These are the activations of a small neural network, seen along a few directions. Each row is one input.
Each table varies a few parts of the input and shows all the possible inputs, shuffled.
Descriptions start from the smaller parts, as in this example, which fits no table here: one of 8 places around a ring, together with either a single point or one of 9 places along a line or (one of 2 separate values, together with one of 6 places along a line).
Shared parts are said once, and a part with two or three values counts as separate values.
In the rows, 128 means zero.

Other details of the inputs shift rows strongly along three fixed directions, in all tables alike. That doesn't count.
These rows show it; all are for the same input, with only those details redrawn:
[143 166 141 142  72 169 107 197 191  90 135 150 199 120]
[119 126 167 106 118 119 173  72  91  99 102 133 224 118]
[149 123  87 119  99  96 104 113 106 134 157 142  80 168]
[ 50 139 121 163 181 110  88 145 137  68  74  52 159  92]

A family of inputs:
R1: [113 105 164  92 122 111 185 122 106 137 129 115 109 129]
R2: [137 135  92 145 140 105 104 128  95 141 162 159  72 177]
R3: [128 132 123 109 111 115 139  91  93 141 129 118 154 142]
R4: [151 142 114 110 147 131 139  99  96 146 125 126 151 138]
R5: [149 123  87 119  99  96 104 113 106 134 157 142  80 168]
R6: [133 101 129 119  99 118 127  94 105 135  98 142 143 144]
R7: [126 150 167 100 125 111 141  86 109 143 133 122 120 122]
R8: [ 55 133 171 163 183 115  85 138 155  89  45  64 121  74]
R9: [154 128  82 190  51 228  94 203 246 131 207 151 116 116]
R10: [155 143 116 101 131  96 102 112 122 170 161 127  54 134]
R11: [132 125 144 104 146 140 222  97 102 120  84 134 209 112]
R12: [130 142 169 106 125 102 138  89 114 118 133 139 116 123]
R13: [153 135 185 166  73 220 165 139 234 126 182 161 175  86]
R14: [161 144  81 203  72 241  98 210 239 125 202 157 103 119]
R15: [ 57 129 127 171 193 139  86 143 137  81  36  68 146 102]
R16: [142 129 125 128 161 112 140 107  91 135 136 160 155 142]
R17: [ 71 122 116 161 209 137  83 146 142  90  37  70 153  89]
R18: [ 99  95 107 183 154 173 157  90 120 141 169 138 122 110]
R19: [162 134 120 104 129  88 102 111 124 146 161 147  55 135]
R20: [141 161 127 154 113 180 160 225 194 126 126 166 191 116]
R21: [ 55 163 121 164 201 139  96 145 128  88  71  44 155 101]
R22: [138 137 123 124 160 121 142 105  88 160 136 143 159 141]
R23: [176 153 147 115  72 165 134 168 174 110 141 174 228 114]
R24: [ 84 100 127 155 190 105  43 183 149 112  84  54  58  90]
R25: [132 107 100 101 121 109 181 111 110 144 113 126 143 127]
R26: [128 124 178  91 124 115 142 104  92 143 146 110 126 130]
R27: [ 67 152  80 177 199 115  55 168 139  79  95  59  74 125]
R28: [ 35  84 111 198 206 151  69 155 194 107 149  19  32  81]
R29: [132 129 155  94 129 127 172  76  94 134 105 120 236 105]
R30: [130 106 173 120 154 138 170  82  89 135  78 172 226 118]
R31: [119 144 132 133 149 124 144 101  81 148 134 138 150 153]
R32: [133 116 180  98 123 107 136 109  98 117 146 126 121 130]
R33: [128 129 114 106 113  93 155 118 125 155 143 133  33 147]
R34: [123 130 110 119 130 128 187 112 102 128 107 130 126 148]
R35: [126 169 137 160  97 185 163 223 190 118 128 167 185 130]
R36: [189 132 105 129  49 171  80 202 200 143 139 185 142 140]
R37: [141 122 103 102 130  89 149 123 128 163 142 132  37 132]
R38: [155  92 144 114 102 105  97 126 107 154 141 137  44 156]
R39: [120 101 196  79 140 122 218 109 104 128 104 118 192  91]
R40: [154 114 164 104 124 111 130  92 121 146 102 153 120 111]
R41: [168 132  75 119 140 110 102 120 106 138 152 147  76 163]
R42: [150 108 170  88 138 103 137 110  99 128 146 130 132 116]
R43: [134 119 210  76 143 127 175  90  92 136 122 113 209  93]
R44: [127 111  70 113 101  98 152 122 108 152 139 126  64 164]
R45: [139 111  96 147 127 117  95 126 102 159 131 170  65 179]
Q: What do these inputs look like to the network?
A: one of 5 places along a line, together with either a single point or (one of 2 separate values, together with one of 4 places along a line)
Q: The inputs of R36 and R40 match in every part but the place on the line of 5. If R29 is changed in the same way as R36 into R40, which row does it become?
A: R10
Q: The inputs of R26 and R3 match in every part but the place on the line of 5. If R39 is changed in the same way as R26 into R3, which row does it become?
A: R25
Q: List by row number the other rows that have the place on the line of 5 in common with R20.
A: R2, R16, R18, R22, R30, R31, R35, R45
Q: Which other rows does R12 become when the place on the line of 5 takes its other values? List them by row number.
A: R2, R5, R27, R32
Q: Which other rows does R12 become when the choice among 2 separate values takes its other values? List them by row number.
A: R19

A family of inputs:
R46: [181 115 155  63 109  76 169  42  33 154 120 172 156 169]
R47: [107 123 143 127 146 116 133  95 115 120 124 105 128 119]
R48: [ 96 119 170 136 163 134 142 107 126 106  99 106 170  95]
R49: [118 134 136 138 122 150 135 151 153 113 109 126 176 116]
R50: [143 130 131 124 116 140 128 147 147 138 132 138 119 122]
R51: [122 133 161 136 124 157 129 143 157 114 113 126 160 104]
R52: [132 134 148 130 110 152 142 127 138 108 123 138 187 113]
R53: [124 111  95 122 145 102 131  95  94 133 129 115  97 145]
R54: [112 115 128 137 149 124 129 101 110 126 107 117 130 118]
R55: [112 115 131 140 155 121 128 102 110 123 116 122 134 119]
R56: [157 130 108 126 109 126 125 147 132 150 158 161  82 156]
R57: [154 151  95 115 105 104  62 178 140 134 136 146  75 161]
R58: [114 117 124 134 160 120 136 109 112 126 112 120 135 126]
R59: [ 89 125 122 151 167 124  91 142 138 116 121  80  97 111]
R60: [ 92 129 114 145 170 118  99 150 137 122 119  80  99 108]
R61: [138 142 114 133 115 138 126 138 143 129 141 137 134 138]
R62: [101 126  85 153 157 104  85 122 121 126 134  94  67 134]
R63: [144 129 133 117  98 132 152 136 129 137 135 153 137 141]
R64: [141 133 125 120 110 133 129 147 144 127 142 131 125 124]
R65: [122 114 101 125 154 107 128  97  92 144 134 116  98 145]
R66: [150 125 142 115  98 138 138 121 134 127 148 145 134 133]
R67: [ 99 123 162 129 165 128 150 115 125 112  96 106 173  91]
R68: [142 131 116 134 118 145 125 144 144 135 127 143 126 135]
R69: [138 127 129 122 108 132 131 147 147 135 136 134 124 126]
R70: [147 137 135 118 109 140 148 136 125 139 146 152 139 140]
R71: [139 141 129 124 112 133 129 141 146 133 146 133 126 125]
R72: [118 125 111 119 143  96 141  96  93 138 133 118  92 145]
R73: [137 138 121 124 109 134 136 150 137 124 137 137 126 135]
R74: [138 136 126 129 115 140 134 151 141 134 127 143 120 133]
R75: [135 125 120 137 106 138 118 139 142 129 135 141 130 132]
R76: [119 140 145 144 128 157 123 144 145 113 125 127 176 109]
R77: [136 122 138 128 104 137 123 137 147 129 138 135 123 130]
Q: What do these inputs look like to the network?
A: either one of 2 separate values or (one of 5 places around a ring, together with one of 6 places around a ring)
Q: Which of the alternatives is R75?
A: one of 5 places around a ring, together with one of 6 places around a ring

A family of inputs:
R78: [ 94 105  98 118 197  64 122  95  81 140  98  82  62 125]
R79: [185 137 115 121  75 151 141 153 135 150 151 198 124 169]
R80: [ 94  85 114 133 188  82  98  72  78 129 102  86  60 128]
R81: [ 83 119 157 162 144 173 176 106 171 107 120  98 163  72]
R82: [145 150  77 148 123 127  87 182 152 138 151 147  67 157]
R83: [123 123 122 113 119  94 122 116 108 134 147 116  84 143]
R84: [150 128  88 133 114 127  91 191 161 148 135 137  56 148]
R85: [101 139 179 128 149 132 137 140 142 110  98 114 177  92]
R86: [106 149  78 156 143 113  35 207 173 133 147  82  10 139]
R87: [180 137 104 119  59 144 124 135 138 141 177 179 140 165]
R88: [167 108 169  90  92 121 173  84  92 157 135 178 141 149]
R89: [105 134 166 134 131 140 123 128 143  87 115 101 186  94]
R90: [102 131 132 184 132 209 133 206 211 115 157 111 155  89]
R91: [177 149 107 113  64 139 143 149 135 137 172 183 131 171]
R92: [133 102 139 101 148  92 138  43  64 140 131 117 108 137]
R93: [105 148 141 148 140 155 118 139 145 102  98 108 203 102]
R94: [112 132 174 136 150 143 121 127 145 100 105 116 184  89]
R95: [166 118 151  73 111 106 216  24  37 153 131 176 179 163]
R96: [ 94 112  94 112 187  69 122  94  79 138 102  71  63 131]
R97: [188 137 112 124  74 148 121 136 140 155 167 195 135 157]
R98: [103 142 150 117 133 129 152 149 141  98  98 100 188  97]
R99: [101 129 146 154 145 158 122 140 145 103  81 121 201 100]
Q: What do these inputs look like to the network?
A: either one of 2 separate values or (one of 4 places along a line, together with one of 5 places around a ring)
